These are the activations of a small neural network, seen along a few directions. Each row is one input.
In each table, some parts of the input vary, and every possible input appears once, in random order.
Descriptions start from the smaller parts, as in this example, which fits no table here: one of 8 places around a ring, together with either a single point or one of 9 places around a ring or (one of 2 separate values, together with one of 6 places along a line).
Shared parts are said once, and a part with two or three values counts as separate values.
In the rows, zero is written as 128.

Other details of the inputs shift rows strongly along two fixed directions, in all tables alike. That doesn't count.

Table:
r1: [114 152  74 115  94 191 217 116  90 162 152 141]
r2: [131 123 123 141 106 121 128 125 136 136 131 115]
r3: [129 124 119 151 118 130 122 127 130 141 121 118]
r4: [109 148 106  87 154 159 187 128  99 123 148 151]
r5: [119 131 140 116 157  99 119 116 151 104 132 142]
r6: [119 119 146 108 159 103 117 135 132 103 130 133]
r7: [115 130 132 129 176 118 111 131 130 108 122 133]
r8: [111 136 137 129 171 113 117 127 139 105 126 126]
r9: [128 129 120 147 116 125 126 131 131 140 122 120]
r10: [134 116 128 131 106 121 123 128 131 132 128 117]
r11: [143 124 135 126  97 123 127 124 141 132 123 131]
r12: [111 123 133 122 163  99 117 121 140 106 137 128]
r13: [135 120 133 133 104 132 123 127 133 127 127 112]
r14: [133 127 128 143 105 133 130 124 138 132 130 109]
r15: [125 132 157 106 160 110 106 123 128 111 135 143]
r16: [147 122 140 123  99 127 126 133 137 133 118 136]
r17: [108 161 107  94 162 152 172 116  94 134 152 165]
r18: [144 137 136 132 112 139 115 131 118 149 125 134]
r19: [107 134 108  81 146 156 189 120  98 119 155 152]
r20: [133 126 118 146 120 130 122 137 124 142 117 126]
r21: [141 132 138 128 100 131 120 117 124 143 135 126]
r22: [117 139 146 118 162 104 108 111 137 113 142 136]
r23: [139 123 126 134 114 129 122 142 125 139 118 124]
r24: [128 125 118 148 118 125 123 129 131 141 122 120]
r25: [137 123 135 132 103 132 127 128 134 127 128 110]
r26: [135 134 125 147 118 142 125 138 126 137 116 119]
r27: [134 131 123 149 119 142 120 136 126 137 116 120]
r28: [139 121 127 139 115 140 119 138 125 137 118 121]
r29: [137 135 124 142 108 128 130 125 139 140 118 135]
r30: [119 115 144 110 162 108 115 131 131 103 130 133]
r31: [131 124 126 144 105 133 126 122 137 132 130 111]
r32: [136 142 129 145 111 134 118 121 124 151 128 128]
r33: [139 119 125 137 116 134 119 138 123 139 119 123]
r34: [116 120 141 113 160 109 115 121 136  98 134 125]
r35: [135 119 130 130 104 121 126 129 132 132 128 116]
r36: [115 131 132 126 173 107 114 136 130 111 122 135]
r37: [104 136  99  82 143 149 192 111  99 122 160 149]
r38: [132 120 125 145 108 130 123 120 137 132 130 111]
r39: [142 136 123 140 111 133 128 133 131 141 112 140]
r40: [138 113 134 129 109 124 121 137 128 133 124 123]
r41: [118 121 148 110 161 114 115 132 134  98 129 130]
r42: [132 119 122 144 107 126 125 121 134 136 131 114]
r43: [140 120 140 129 106 135 125 137 130 128 123 116]
r44: [109 130 132 131 173 113 114 123 137 108 126 128]
r45: [138 125 129 138 113 142 121 140 126 135 118 120]
r46: [134 124 118 148 120 135 121 134 123 142 117 123]
r47: [119 123 135 115 169 108 112 138 129 110 125 136]
r48: [146 130 131 129 108 132 125 137 133 138 114 139]
Each input here is: one of 6 places around a ring, together with either one of 2 separate values or one of 6 places along a line.
The inputs of r43 and r8 match in every part but the place on the ring of 6. If r41 is changed in the same way as r43 into r8, which row does it become?
Answer: r1
Change only the place on the ring of 6 in r22. List by row number the other rows that result.
Answer: r15, r17, r18, r21, r32
Change only the choice among 2 separate values in r29. List by row number the other rows that result.
Answer: r32
A walk changes only the place on the ring of 6. It starts at r5 and steps to r29. List the rest of the walk in order.
Answer: r39, r48, r16, r11

Table:
r49: [104 155 108 113 186 117 125 118 131 120 127 166]
r50: [125 143  78 124 137 138 168 114 101 148 131 155]
r51: [151 135 129 106  70 143 136 139 119 158 150 122]
r52: [140 121  89 124 108 171 164 125  98 139 142 108]
r53: [162  97 140 194 118  95  46 157 164 113  72  76]
r54: [164 115 139 207 113  66  43 146 169 147  80 110]
r55: [167  52 184 164  76  89  62 140 198 116  89 114]
r56: [137  96 128 184  97 137 103 155 142 143  90  86]
r57: [ 98 145  95  95  89 131 185  83 145 114 170 120]
r58: [169 122  85 157  33 176 171 139 105 181 148  83]
r59: [147 137  93 158  70 170 127 121 114 174 121 139]
r60: [135 126 112  76 114 147 168 121  86 130 153 138]
r61: [162 135  80 155  41 163 165 114  98 202 154 116]
r62: [109 120 100 122 110 169 192 132 100 152 165 108]
r63: [150 100 115 139  17 183 159 144  86 184 122 118]
r64: [145 115 112  77  96 150 186 114 153 123 141 174]
r65: [102 105 128 119 166 143 137 129 116 113 137 108]
r66: [145 128 134  96 103 143 120 130 117 136 133 127]
r67: [152 127 125 157  86 142 101 145 147 146 132  87]
r68: [139 127 172 158 155 129  66 128 154 106 110  93]
r69: [119 158 123 114 134 171 179 121 109 131 165 121]
r70: [ 99 166 130 123 194 129 162 139 135  96 121 140]
r71: [184 128 171 165  20 143  96 139 131 175 125  91]
r72: [111 151 125  81 165 104 148 149 130 110 130 162]
r73: [121  82 160 176 153 108  55 153 149  99  93  90]
r74: [108 103 124 150  47 114 149  92 146 132 144  85]
r75: [162 109 120 183  92 121  73 126 128 153  98 114]
r76: [121 161  84 136 120 136 160 130 127 163 127 161]
r77: [159 126 101 177  55 168 117 153 142 163  92  94]
r78: [120 137 121  86 167  90 154 144 117 106 131 154]
r79: [129 151 134  92 113 174 172 122  87 131 142 158]
r80: [102 124  98 129 134 158 164 113  92 151 139 155]
r81: [101 148 136 113 195 155 142 122 115  86 133 142]
r82: [162 103 188 129 113 101  97 118 192  98 104 144]
r83: [121 162 116 121 132 171 161  94  98 154 150 151]
r84: [133 133 101  86 115 140 175 133  94 133 132 149]
r85: [ 93 126 113  95 145  83 158  79 144  76 166 116]
r86: [ 84 125 117 124 191 115 161 152 129 104 122 128]
r87: [152 159  98 170  49 188 164 115 109 199 115 138]
r88: [117  95 182 107 167  89  71 136 134  99 123 115]
r89: [120 110 131 150 128 128 104 115 121 153 128 120]
r90: [105 147 117 101 186 126 118 105 123 120 147 154]
r91: [104 154 119 102 183 110 126 111 131 124 167 151]
r92: [100 117 153  78 161 107 144 133 109 112 165 135]
r93: [100 159 131 115 195 145 152 127 127  94 121 138]
r94: [112 135 132  72 166 130 130 132 111  96 139 162]
r95: [123 124 131 125 190  93  88 107 127 110 134 135]
r96: [146 126 112 144  94 169 119 134 131 143 123  98]
r97: [157 121 203 141 121 103  46 132 143 111 107 106]
r98: [141 112 168 106 158  68  76 138 138  96 143 114]
r99: [105 157 135 120 186 139 128 104 112 113 137 167]
r100: [146 141 179 143 129  89  87 152 153 121  99 128]
r101: [118 111 126 127 192 113 100 137 126  74 118 119]
r102: [171 121 193 170  91  99  43 148 158 132  76 104]
r103: [145  91 136  86 145 102 148 116 161  88 132 164]
r104: [ 90 128 130 114 186 104 136 111 119 128 165 143]
r105: [133 111 122 179  96 128 107 132 130 168 100 120]
r106: [109 126 131 121 193 125  93 140 141  79 119 128]
r107: [102 120 142 100 161  95 144 152 124 117 125 146]
r108: [106 154  97 118 164 132 163 151 139 112 125 137]
r109: [104 173 129 129 187 112 146 119 131 125 127 169]
r110: [ 99 137  92 136 140 131 179 128 110 159 133 158]
r111: [124  97 171 133 145  84  75 153 142 112  97 117]
r112: [ 97 143 163 117 147  84 123  76 170  72 148 110]
r113: [138 104 161 111 166  84  69 140 128  83 112 131]
r114: [154 131 121 123  72 144 124 147 127 153 108 131]
r115: [120 141  76 123 139 140 190 145 112 126 128 130]
r116: [135 163 118 137  99 162 162 103 107 174 163 137]
What do these inputs look like to the network?
Answer: one of 4 places along a line, together with either one of 2 separate values or (one of 3 separate values, together with one of 5 places along a line)
The inputs of r99 and r80 match in every part but the place on the line of 4. If r112 is changed in the same way as r99 into r80, which row does it become?
Answer: r74
The inputs of r53 and r93 match in every part but the place on the line of 4. If r95 is changed in the same way as r53 into r93, which row does it become?
Answer: r83
A walk changes only the place on the line of 5. It starts at r61 and steps to r95. List the rest of the walk in order.
Answer: r75, r50, r54
Change only the choice among 3 separate values in r116. List by row number the other rows that result.
Answer: r69, r71
Change only the choice among 2 separate values in r103. List by row number the other rows that result.
Answer: r85

Table:
r117: [107 175 103  84 159 161 197 110 103 127 156 173]
r118: [124 136 182 110 210  69  53 130 147  89 124 151]
r119: [146 113 125 156  89 148 127 150 136 140 107 102]
r120: [146 113 128 147  71 123 126 114 143 143 130 109]
r121: [137 117 135 152  86 143 114 122 125 138 134  86]
r122: [142 124 136 150  73 130 119 111 140 150 131 111]
r123: [146 126 129 158  90 154 119 145 126 143 108 100]
r124: [114 103 173 109 213  73  66 148 145  75 117 127]
r125: [153 134 131 157  77 138 122 134 143 153 105 127]
r126: [157 124 138 143  76 129 111 136 127 161 114 134]
r127: [107 140 157 151 246 100  47 139 132  94 104 135]
r128: [154 104 126 137  80 128 115 146 129 147 110 120]
r129: [137 105 130 150  83 138 123 127 132 137 134  88]
r130: [110 136 180 118 205  69  60 104 163  79 140 125]
r131: [110 141 101  64 154 138 198 120  97 125 154 179]
r132: [ 91 132  91  73 148 147 209 103 105 109 174 146]
r133: [ 75 158  49 128 178 139 206 110 102 143 154 151]
r134: [155 122 123 152  78 131 128 137 147 145 103 125]
r135: [ 99 141  85  78 155 156 213 126 108 111 147 161]
r136: [152 116 137 142  89 145 108 147 110 151 116 108]
What do these inputs look like to the network?
Answer: either one of 2 separate values or (one of 3 separate values, together with one of 6 places along a line)
Change only the choice among 3 separate values in r135. List by row number the other rows that result.
Answer: r128, r132
